These are the activations of a small neural network, seen along a few directions. Each row is one input.
Each table varies a few parts of the input and shows all the possible inputs, shuffled.
A made-up example of a description, with smaller parts first: one of 6 places along a line, together with either a single point or one of 11 places around a ring or (one of 2 separate values, together with one of 8 places around a ring).
Shared parts are said once, and a part with two or three values counts as separate values.

Other details of the inputs shift rows strongly along three fixed directions, in all tables alike. That doesn't count.
To show where, the next rows are all for the same input, with only those details redrawn:
[35 41 -1 20 10 49 13 -1  0 -5 22]
[ -8  43  -7 -13 -17 -53 -37  15   9  30  40]
[ 29   4  22  -2 -20  23  -4   6 -24 -38  63]
[ 26  85 -33  35  39  49  17  -4  32  47 -26]
[-17 -12 -32   7  45  61  -6  -1   5   3 -97]

Rows:
x1: [ 37 -10   9   0 -28  19  11  -1 -29 -28  64]
x2: [ 25   0  13  -5 -13  16  11  -6 -16 -44  68]
x3: [ 13  87 -38  36  34  47  28 -15  35  41 -24]
x4: [ -1  29  17   2 -19 -72 -13   9   9  42  30]
x5: [ -14 -117   40  -15   -6   14    9   -8  -42  -75   -9]
x6: [ 31  33  -9  19   7  44  25 -17  15 -10  27]
x7: [-12  39  21  -8 -16 -74  -6   3  20  28  29]
x8: [-11 -65  22  -2  20  41  29 -12 -15 -51 -55]
x9: [-21 -11 -35   3  49  57   1 -11  11  -5 -96]
x10: [ 30  36  -9  13   7  45  33 -19   6  -8  26]
x11: [ -13  -31   -6   24   46   44   14   -8    7   18 -103]
x12: [-10  37  19  -9 -20 -72  -5   8  27  27  29]
x13: [-57 -59  20 -34  -8 -63 -34   2  -6 -13 -41]
x14: [-32 -32  -8 -23 -11 -16 -45   7  -4  -7 -27]
x15: [ -5  29 -22 -10 -21 -61 -22   0  19  31  44]
x16: [-50 -60  21 -34 -17 -56 -37  20  -4  -8 -47]
x17: [ 37 -18  38   8 -21   7  42  -2 -12 -40  58]
x18: [-17  44 -10  -9 -26 -51 -33  13   6  31  40]
x19: [36 33 31 33 10 37 35 -7  4  0 13]
x20: [ -6 -66  -6 -12  11  64  -3   2 -30 -36 -47]
x21: [ 27 -10   8  -8 -19  20  19  -4 -19 -31  71]
x22: [-57 -57  -6 -48 -15 -36 -56  17 -15  -7 -30]
x23: [ 29   4  23  -5 -28  26   1  -1 -26 -34  61]
x24: [ 42 -19  40  13 -25   8  34   8 -16 -31  55]
x25: [ -9  37 -17  -6 -27 -55 -29  14   0  36  40]
x26: [ -7  32 -23 -17 -22 -62 -15  -2   9  33  43]
x27: [-43 -67  15 -31 -19 -60 -34  20 -10  -3 -47]
x28: [ 20  67  -8  47  48  32  51 -22  46  47 -26]
x29: [ -8 -30 -44  15  36  57   2  -6  10  10 -95]
x30: [ -8 -23 -37  13  35  61  -5  -7   6   8 -98]
x31: [-18 -90  20 -37 -18  35 -15  -9 -47 -86  -9]
x32: [ 37  -3  15   2 -21  20   0   6 -29 -32  62]
x33: [ 30  66 -16  45  41  25  59 -15  37  49 -33]
x34: [ 33  -5  56   9 -22  14  22   3 -22 -38  53]
x35: [-59 -63  22 -30  -4 -59 -36   1  -4 -10 -37]
x36: [ -63   -7  -22  -24   -3 -122  -44   21   25   74  -59]
x37: [ 38 -10   8   4 -19  17   7   7 -27 -32  66]
x38: [-11 -68  33   6  18  49   8  -5 -20 -40 -53]
x39: [ 35  70  -7  47  35  31  44  -5  30  56 -38]
x40: [-27 -96  11 -30 -16  31  -9  -5 -46 -88  -4]
x41: [-18  36 -15 -23 -16 -55 -18   3  19  31  48]
x42: [-11  31  13  -9 -18 -75   2   6  29  28  33]
x43: [-79   7 -39 -48  -1 -93 -64  12  30  59 -44]
x44: [-45 -60 -13 -42 -22 -43 -54  11 -25  -4 -35]
x45: [43 20 17 38 10 30 45 -6  2  7 16]
x46: [ -8  43  -7 -13 -17 -53 -37  15   9  30  40]
x47: [42 15 19 41 14 33 43 -7  3  9 21]
x48: [ 33 -17  39  11 -16   3  36 -10 -19 -36  60]
x49: [ -33   35  -76    9   51    5   -8    4   45   91 -108]
x50: [ 30  -9   6   8 -28  20  11   5 -30 -31  67]
x51: [ 29  73 -48  35  43  39  35 -13  34  46 -21]
x52: [-14  31  15  -5 -12 -76  -2  -2  22  30  35]
x53: [ 24  -7   4   3 -23  16  18  -6 -25 -38  68]
x54: [-11 -58  -2  -9  11  61  -5 -14 -14 -56 -48]
Q: What is each input in this table made of?
A: one of 6 places around a ring, together with either one of 4 places along a line or one of 5 separate values
Q: The inputs of x16 and x27 match in every part but the place on the ring of 6. If x38 is changed in the same way as x16 into x27, which row does it become?
A: x11
Q: The inputs of x36 and x39 match in every part but the place on the ring of 6. If x45 is changed in the same way as x36 into x39, which row does it become?
A: x4
Q: List by row number the other rows that have the place on the ring of 6 in common with x2.
A: x6, x8, x10, x28, x40, x41, x42, x52
Q: Which other rows does x37 become when the choice among 5 separate values takes its other values? List them by row number.
A: x1, x29, x49, x50
Q: Which other rows does x14 become when the choice among 5 separate values takes its other values? List them by row number.
A: x18, x22, x23, x46

Rows:
x55: [ 55 -50  31  16  -1  82  35 -21 -23 -69  40]
x56: [ 44 -47  38  29  -3  84  40  -5 -48 -58  38]
x57: [-49 -82  12 -44 -39 -92 -51   1 -33 -13  17]
x58: [ 23  54  12  12 -22  -7  16   4  13  10  27]
x59: [-20  27 -30   8  29 -27  -6  -4  42  35 -32]
x60: [-38  26 -23   5  27 -15 -27  -1  44  47 -83]
x61: [32 45 16 13  2 -6 -4  8 14 17 37]
x62: [ 14  52  19  23 -11  -7  10  -8   1  16  34]
x63: [26 32  6 20 -2 -2  2  9 19 27 45]
x64: [ -7 -66  41 -42 -73 -73 -32  32 -41 -41  89]
x65: [ 15  53 -33  -3 -15  17 -15   0   1  13  50]
x66: [ 33  34  -7   8 -15 -14  25  -5  14  22  36]
x67: [ 23  43  -7  11  -8 -17  31   1  17   6  38]
x68: [-32  36 -14   1  26 -21   4 -10  19  46 -33]
x69: [-66 -82  15 -49 -22 -89 -70  20 -38 -10 -33]
x70: [16 50  7 -3 -9 -7 29 -1 16 13 37]
x71: [-18 -55 -10  15  39  55  25 -18 -17 -37 -73]
x72: [-18 -51   4  -6  40  71  14 -14   2 -37 -72]
x73: [  5 -51   0  -1  24  64  15   7 -19 -33 -89]
x74: [-38  33 -76 -12  31   3 -42   3  17  47 -72]
Q: What is each input in this table made of?
A: either one of 2 separate values or (one of 3 separate values, together with one of 6 places around a ring)
Q: What sort of input is x65?
A: one of 2 separate values
Q: A walk changes only the place on the ring of 6. It starts at x62 and steps to x69. List the rest of the walk in order.
A: x56, x57, x71, x68
Q: Which other rows belong to the same alternative as x65? List them by row number.
A: x74

Rows:
x75: [ -33   16  -49    1   52   39    5  -15   36   17 -115]
x76: [ 16  76 -40  39  18  11  26   4  26  71 -26]
x77: [  5   9   4 -11  -8   7  19 -13 -12 -16  41]
x78: [ 20   1   8  15  -2   6  -8  -8 -19  -9  40]
x79: [-23 -67   1 -26  -3  27  -7   8 -39 -33 -56]
x80: [-17 -87  -3 -14  17  30 -29   4 -16 -31 -42]
x81: [  9   1  11  17  -5  11  -3  -3 -19  -6  43]
x82: [ 30   1   1   8 -20   1   8   5 -21  -8  29]
x83: [-51   0  -4 -33 -11 -77 -57   8  -7  36   7]
x84: [-46   8  -2 -32 -13 -77 -69  13   7  20   2]
x85: [-53   5 -15 -43 -23 -79 -46   8  23  14   4]
x86: [-28 -33  -2  -6  23  44 -26   0  -2 -21 -63]
x87: [ 25 -15  14   3  -7  70  16   8 -15 -45 -13]
x88: [ 24  19  13  -5 -22   9  -1  12 -11 -21  25]
x89: [  3  76 -46  33  29   8  33 -16  39  59 -14]
x90: [ 17   1  -6   3  -8  -2  16 -15  -8 -18  40]
x91: [ 22  -8  -7  -5  -7   6  13  -4  10 -14  45]
x92: [ 36  -8   1   0 -19   8   6  16  -3  -4  35]
x93: [ 17  -7  64  22   5 -30  53   3   6 -10  17]
x94: [ 27  14  57  37   4 -11  50 -17  25  18   0]
Q: What is each input in this table made of?
A: either one of 2 separate values or (one of 3 separate values, together with one of 6 places along a line)
Q: Which other rows does x75 become when the place on the line of 6 takes its other values? List them by row number.
A: x77, x85, x89, x90, x91
Q: Which other rows does x80 become when the choice among 3 separate values takes its other values? List them by row number.
A: x91, x92
